A small network was shown many inputs. Here are its activations along a few directions, one row for each input.
Each table varies a few parts of the input and shows all the possible inputs, shuffled.
A made-up example of a description, with smaller parts first: ring(5) and (point or ring(11) or (values(2) and line(6))).
Shared parts are said once, and a part with two or three values counts as separate values.

Other details of the inputs vary at random and push rows far along two fixed directions, the same in every table; ignore that.

Table:
r1: [ 25   3  -2  -4 -16   8   2 -10  27  10  11  -6 -16]
r2: [-19  11  -2  20  24   6 -28  17  22   1  -3 -35  10]
r3: [ 21  -1 -11  -2 -18   4   4 -11  36  15  21  -8 -22]
r4: [  1 -10 -39   5 -27   9 -15  11  54  29  34 -24  -8]
r5: [ 32  -7  -3 -19 -27  -4  24 -20   0  25  33  45   6]
r6: [ 18  -7  14 -20   0 -12  27 -19 -26   1  -9  37  -6]
r7: [-14   0 -13  -7   0   1 -17   6  17   6  -7 -29   4]
r8: [ -4  -3  30 -18  26  -9  17  -9 -57 -17 -46  22   5]
r9: [-54  16   0   5  -9 -16 -23   8 -35 -55 -44 -46  12]
r10: [-11  14  14   7  27  -1 -21   7   0  -6  -9 -22  14]
r11: [-11   2 -47  20 -63  -2 -10  10  30  -9  49 -18  -6]
r12: [-42   2  -6  29  37   6 -32  28  10 -11 -24 -40  10]
r13: [-39   5   5   3  29  -3 -29  14 -13 -20 -40 -41  13]
r14: [-23   3 -20  28  22  11 -32  29  31   9  11 -34   2]
r15: [-24   9  19  -9  30  -5  -7   4 -35 -15 -36  -8  19]
r16: [-36  -3  -9   2 -25 -21   5  14 -55 -42  -9  15  13]
r17: [  3 -15 -40  25 -24  14 -13  13  59  25  45 -10  -7]
r18: [-20  12   7  22  27  10 -32  11  18 -19 -34 -59  -3]
r19: [ 25   6 -14  25 -18  19 -11   3  59  18  34 -27 -18]
r20: [ 11 -18 -26 -18 -27  -8  21  -3  12  25  31  33  -7]
r21: [ -2   1  22   5  26   2   1  -2 -25 -13 -28   1   1]
r22: [-20   7  26 -13  32  -6   5   4 -46 -16 -29  18  19]
r23: [ 39   4  21  -6 -11   8  29 -16 -15  11  21  46   0]
r24: [  3  20  29  11  27   8 -17  -3   2 -15 -19 -33   0]
r25: [  8  -4  10  -7   6  -1  12  -8 -13  -4 -16  13  -6]
r26: [-35   3  12 -20 -18 -28  19  -1 -89 -46 -30  30  21]
r27: [ 32 -13   8 -25 -12 -13  39 -23 -22  12  11  58 -12]
r28: [ 35   8  37 -13  -3   2  24 -25 -26   0   3  33   5]
r29: [ 21 -13  -4 -37 -29 -18  35 -21 -18  20  17  50  -3]
r30: [ -5 -13   8 -11   8  -9  12  -1 -29  -2  -8  33   6]
r31: [ 32   0   6 -23 -16  -6  25 -25   1  14  11  27 -14]
r32: [-13   8  32   9  38   7  -4   0 -35 -22 -43  -5   9]
r33: [ 24  -1 -23  11 -24  16  -9   3  59  21  31 -24 -24]
r34: [-46   7  -7  26  38   6 -38  30  11 -15 -32 -51  11]
r35: [  0  12  21   7  21   6 -15  -4   3 -16 -26 -30  -3]
r36: [ 16  -8  11 -44 -11 -23  31 -26 -33  10  -2  50   4]
r37: [  7 -21 -27 -12 -21 -10  18   1  11  25  33  34  -9]
r38: [ 18   2  -9  20  -7  15  -2   1  32   9  22  -4 -10]
r39: [  8  -2  16   1   9   3   9  -8 -13  -8 -14   9  -1]
r40: [25  9  5 11 -4 12  0 -5 26 10 22 -8 -9]
r41: [ 32  -2  -3 -11 -24   0  23 -16   5  25  37  42   9]
r42: [ -5 -16 -44  10 -22   9 -14  17  52  26  35 -18 -10]
r43: [  9   8  21   8  22   8   5   1 -12  -3  -7   8   1]
r44: [-26 -14 -27   6   8   3 -20  25  20   6   1 -23  -1]
Description of these inputs: line(4) and (point or (values(2) and line(5))).
The inputs of r16 and r11 match in every part but the line(4) part. If r43 is changed in the same way as r16 into r11, which row does it become?
Answer: r40
Which other rows does r3 become when the line(4) part takes its other values? List them by row number.
Answer: r6, r27, r31
Which other rows does r6 become when the values(2) part takes its other values? List them by row number.
Answer: r20
Which other rows does r13 become when the values(2) part takes its other values? List them by row number.
Answer: r18

Table:
r45: [-31   4  17   0  13 -12  -7   3 -46 -36 -37  -6  12]
r46: [ 49 -10  -6 -10 -65  -6  54 -25 -18  15  66  84  -6]
r47: [-19  -5 -26   9  -8  -4 -17  14  19  -5   7 -21   0]
r48: [  3  -4  36 -32  27 -10  20 -19 -48  -7 -48  24   5]
r49: [  5   4 -11  15   6   5 -14  -2  38  13   5 -30 -10]
r50: [  8  11   3  21   1  13 -19   4  29   1   6 -35  -6]
r51: [-36   6  11  -7  16 -11  -4   5 -44 -31 -39  -4  17]
r52: [-22  -3  16 -34  15 -22  13  -2 -61 -17 -37  22  13]
r53: [  6 -10 -15  24  19  20 -12  19  43  33  29   1   1]
r54: [  0  11  -7  19   0  23 -21   6  48   6  11 -35  -4]
r55: [  2   2   0  -1  15   2  -7   3  21   7  -8 -19 -12]
r56: [ 25 -21 -18 -28 -43 -11  32 -12  -5  29  36  56  -2]
r57: [ 11  16   0  24   4  13 -17   6  24  -6   9 -36  -9]
What do these inputs look like to the network?
Answer: point or (values(2) and line(6))
Which other rows does r55 become when the line(6) part takes its other values? List them by row number.
Answer: r48, r49, r50, r54, r57
